139  127  131  128  149  104 out 139, 104

123  120  116  149  129 out 123, 129

111  100  137  106  152  116  107 out 111, 107

134  106  133  143 out 134, 143

127  157  142  142  139
147  149  145  138  139
147  149  145  138  139
out 127, 139

145  136   99  150  102
147  108  141  106  126
104  128  128  109  133
out 145, 133

110  129  135  134  120  150  114 out 110, 114

148  144  132  124  151 out 148, 151

142  138  130  132  145  128  136
142  153  131  158  145  128  138
145  138  133  135  146  128  132
out 142, 132
---
[[148, 108, 150, 134], [146, 142, 109, 129], [146, 108, 110, 111]] ==> 142
[[122, 128, 126, 117, 129], [120, 147, 111, 99, 122], [125, 128, 127, 122, 128]] ==> 111
[[137, 101, 125, 116, 146, 113, 144], [150, 128, 138, 106, 118, 121, 123], [118, 134, 109, 129, 129, 140, 106]] ==> 118
[[114, 120, 153, 140, 131, 148], [123, 128, 116, 143, 105, 125], [126, 113, 139, 157, 108, 120]] ==> 143
[[140, 119, 106, 111, 140], [148, 121, 112, 107, 128], [127, 140, 143, 134, 132]] ==> 112
[[116, 152, 138, 133, 131], [130, 119, 137, 141, 118], [147, 149, 126, 142, 139]] ==> 137
[[118, 136, 124, 113], [152, 117, 111, 133], [114, 138, 141, 119]] ==> 117
[[113, 116, 116, 109, 107, 129], [116, 98, 101, 121, 117, 139], [133, 146, 144, 129, 131, 120]] ==> 121
---
[105 116 149 113 114 110 117] | 110
[141 148 140 152 154 146] | 154
[124 145 106 103 114 126] | 114
[122 155 130 140] | 130
[130 157  99 126 108 150] | 108
[146 150 138 127 134 145] | 134
[136 107 118 157] | 118
[126 123 125 129 106] | 129
[123 132 128 102 153] | 102
---
Q: [124 108 105 156]
A: 156, 124

Q: [127 107 146 120]
A: 146, 127

Q:
[[133 139 130 117 136 132]
 [138 121 133 111 135 122]
 [136 151 133 140 113 117]]
A: 151, 140

Q:
[[124 126 136 107]
 [134 130 125 123]]
A: 136, 134

Q:
[[144 115 132 150]
 [117 148 112 117]
 [144 125 108 121]]
A: 150, 148

Q: [139 149 138 147 154]
A: 154, 149

Q: [145 115 129 126 104 112 116]
A: 145, 129

Q: [147 139 131 109 143 154]
A: 154, 147
---
[[119 153 113 126 145]
 [139 143 138 156 149]
 [117 155 154 109 138]]: 156

[[158 109 150 115 108]
 [158 109 150 107 126]]: 107

[[121 121 122 130 120 137 141]
 [137 137 127 119 127 133 136]
 [122 118 121 130 116 147 157]]: 133

[[123 131 111 129]
 [155 128 111 117]
 [142 129 111 118]]: 111

[[137 134 115 118 125 145]
 [156 147 130 119 145 129]]: 145

[[127 135 153 127 128 127]
 [127 137 134 127 130 128]]: 130

[[123 125 120 140 135]
 [103 137  99 128 128]]: 128
---
[ 99 121 141 126 152 131] out 141

[[106 121 129 129 131 133]
 [126 148 153 126 129 120]] out 129

[[113 121 127 135 119 138]
 [129 157 119 124 107 121]
 [131 126 123 111 145 121]] out 127

[128 143 131 150] out 131

[143 118 102 140 157 128] out 102

[122 105 130 158] out 130

[[133 142 135 134 115 128]
 [139 147 140 138 106 126]] out 135

[119 124 104 111 150 127] out 104
---
[[105 142 137 135 125]
 [124 125 139 119 108]
 [100 147 131 147 144]] 147

[102 112 103 132 126 147] 126

[[130 128 132 127 126 105]
 [126 126 129 133 129 125]] 129

[[111 116 143 144 139 150]
 [128 128 116 135 126 141]
 [136 124 132 120 122 128]] 122

[101 116 133 126 116  99 123] 99

[139 122 123 104] 123

[[132 148 108 124]
 [124 104 149 133]] 149

[[134 125 104 140 133 141]
 [137 131 135 117 124 122]
 [109 122 134 107 106 125]] 106
---
[[131 113 133 109 113 128 113 109 137 131 117 122 126 136 109 137]
 [121 127 125 130 120 132 136 131 123 131 138 130 124 137 148 132]
 [129 133 144 144 130 126 131 127 136 117 136 137 128 121 139 123]
 [116 111 137 119 105 141 119 118 125 141 127 130 121 121 126 138]
 [117 133 115 141 136 113 129 125 116 105 127 135 135 137 147 118]
 [124 133 124 123 125 122 132 140 120 124 115 147 120 131 147 132]
 [122 126 140 147 129 128 122 121 137 114 145 127 135 118 122 121]] -> 131

[[130 130 121 120 131 131 131 121 118 131 130 129]
 [143 134 156 128 119 133 115 157 131 147 138 134]
 [117 116 128 128 133 134 129 129 129 116 138 137]
 [119 127 123 137 133 130 122 123 141 125 132 134]
 [127 129 112 108 139 128 129 129 105 141 137 122]
 [122 118 124 115 133 126 136 131 108 137 126 127]
 [131 138 114 121 135 129 127 120 124 139 128 126]
 [131 126 142 129 123 133 123 135 127 136 134 138]
 [127 125 133 122 136 137 127 147 138 122 140 134]] -> 130

[[137 132 142 100 115 142 146 123 120 118 129 110]
 [127 150 152 120 110 115 145 126 143 105 151 144]
 [138 121 107 113 150 129 134 145 144 141 125 113]
 [138 113 146 146 148 132 143 125 103 122 143 105]
 [146 107 106 115 151 121 148 156 141 122 140 104]
 [126 132 115 151 135 135 109 109 151 100 124 152]
 [139 100 142 106 110 144 154 142 146 155 152 118]
 [102 109 149 113 103 125 107 142 139 114 100 117]
 [102 114 137 113 127 133 109 125 145 151 142 125]
 [113 100 131 139 115 117 129 101 112 113 120 115]
 [101 132 157 149 127 136 120 143 124 106 140 110]
 [150 121  99 123 154 126 100 106 155 124 109 156]] -> 137

[[131 121 142 133 120 133 143 148 116 123 126 131]
 [135 126 117 118 122 140 112 137 126 141 137 112]
 [131 137 127 143 147 131 120 140 119 124 139 136]
 [118 132 141 129 140 130 134 144 115 133 126 106]
 [139 137 121 141 126 132 116 130 137 136 135 151]
 [114 119 122 128 128 119 133 113 126 128 145 136]] -> 131

[[128 125 134 132 119 128 121 132 126]
 [120 119 128 122 128 124 134 128 132]
 [126 128 131 133 123 129 122 126 123]
 [140 140 142 111 137 151 132 110 115]
 [126 129 126 129 129 128 134 138 133]
 [132 126 131 135 122 120 117 135 127]
 [136 140 141 123 128 138 126 119 110]] -> 128
---
[[133, 127, 124, 117, 128, 129],
 [128, 120, 118, 128, 101, 131]] >> 124

[117, 126, 145, 107, 134, 115, 142] >> 145

[129, 109, 106, 147] >> 106

[137, 136, 100, 121, 149] >> 100

[119, 104, 149, 147, 122, 126] >> 149

[153, 110, 119, 138] >> 119

[105, 117, 133, 117, 125] >> 133

[[115, 130, 128, 122, 137],
 [120, 127, 116, 113, 150]] >> 128

[[118, 130, 143, 106, 129],
 [127, 111, 147, 138, 117],
 [116, 144, 116, 143, 110]] >> 143
---
[[137 142 127 114 109 100]
 [131 116 116 139 124 140]] -> 100

[[134 129 142 146 128 131 138]
 [116 124 128 131 131 146 135]
 [107 130 154 139 108 131 134]] -> 135

[[134 133 155 153 110]
 [145 154 118 142 140]] -> 110

[[128 141 122 104 148 127]
 [113 136 116 131 120 138]] -> 127

[[155 148 151 104 137 152]
 [109 101 108 107 152 148]] -> 152

[[133 148 132 132]
 [137 149 144 136]] -> 132

[[134 112 117 147 123 148 123]
 [122 113 126 150 125 156 116]
 [135 113 113 147 123 146 123]] -> 116

[[114 136 130 105 123 107 125]
 [140 130 137 118 123 129 120]
 [150 135 132 136 123 111 119]] -> 120

[[127 103 129 146 110]
 [123 134 127 125 127]
 [126 112 130 141 114]] -> 127

[[126 145 106 119]
 [142 111 148 145]
 [127 122 125 112]] -> 145
---
((146, 149, 125, 120), (137, 132, 135, 139)) >> 135
((117, 129, 126, 145), (118, 104, 114, 137)) >> 114
((107, 129, 123, 135), (107, 125, 133, 124)) >> 133
((150, 145, 154, 108), (126, 125, 153, 115)) >> 153
((128, 110, 137, 131), (153, 115, 128, 132)) >> 128
((103, 149, 110, 131), (124, 122, 115, 139)) >> 115
((116, 102, 101, 101), (126, 128, 128, 130)) >> 128
---
[153, 123, 116, 135, 117, 134, 140] Out: 117
[[120, 120, 154, 138, 134, 143, 138], [126, 125, 121, 143, 115, 125, 125]] Out: 115
[147, 140, 103, 135, 134, 137] Out: 135
[[128, 129, 133, 130, 124], [130, 121, 150, 142, 121], [123, 127, 112, 123, 144]] Out: 112
[[116, 108, 141, 124], [129, 115, 143, 107], [127, 115, 150, 115]] Out: 115
[102, 130, 126, 144, 143, 108] Out: 144
[132, 103, 139, 145, 138] Out: 139
[[124, 145, 136, 140, 145], [103, 135, 123, 144, 148], [129, 151, 119, 137, 123]] Out: 119
[135, 131, 111, 113, 99, 127] Out: 113
---
[[122 134 136 127 105]
 [130 125 124 125 139]] --> 124

[[134 143  99 148 134 103 137]
 [146 143 120 133 121  99 148]] --> 120

[[136 137 121 113 113]
 [ 99 117 142 154 138]] --> 142

[[143 132 141 103]
 [125 132 136 109]] --> 136

[[113 109 149 122]
 [145 109 119 146]] --> 119

[[130 128 131 128 132]
 [137 127 140 141 150]] --> 140

[[127 149 118 154 150 115 143]
 [123 108 124 123 109 124 121]] --> 124
---
((116, 148, 140, 143, 144, 114), (107, 147, 129, 127, 123, 125), (113, 147, 136, 147, 142, 114)) 116, 114
(153, 137, 119, 127, 116, 128, 129) 153, 129
(131, 106, 112, 121, 148, 117) 131, 117
((108, 116, 107, 123, 103, 157), (134, 157, 110, 122, 107, 133), (147, 133, 150, 122, 106, 134)) 108, 134
(150, 130, 106, 107) 150, 107
(135, 130, 102, 148) 135, 148
---
129  105  125  147
128  108  147  100
130  124  145  118
Answer: 100

121  146  100  123
120  133  109  142
Answer: 142

132  137  136  110
127  130  122  113
104  120  132  141
Answer: 113

141  136  156  101
147  102  130  116
143  134  154  102
Answer: 116

107  135  157  119
127  139  147  134
137  134  143  147
Answer: 134

104  134  129  113  137
140  119  120  134  124
110  146  141  118  133
Answer: 124

149  103  103  136  132
116  102  150  121  152
Answer: 152
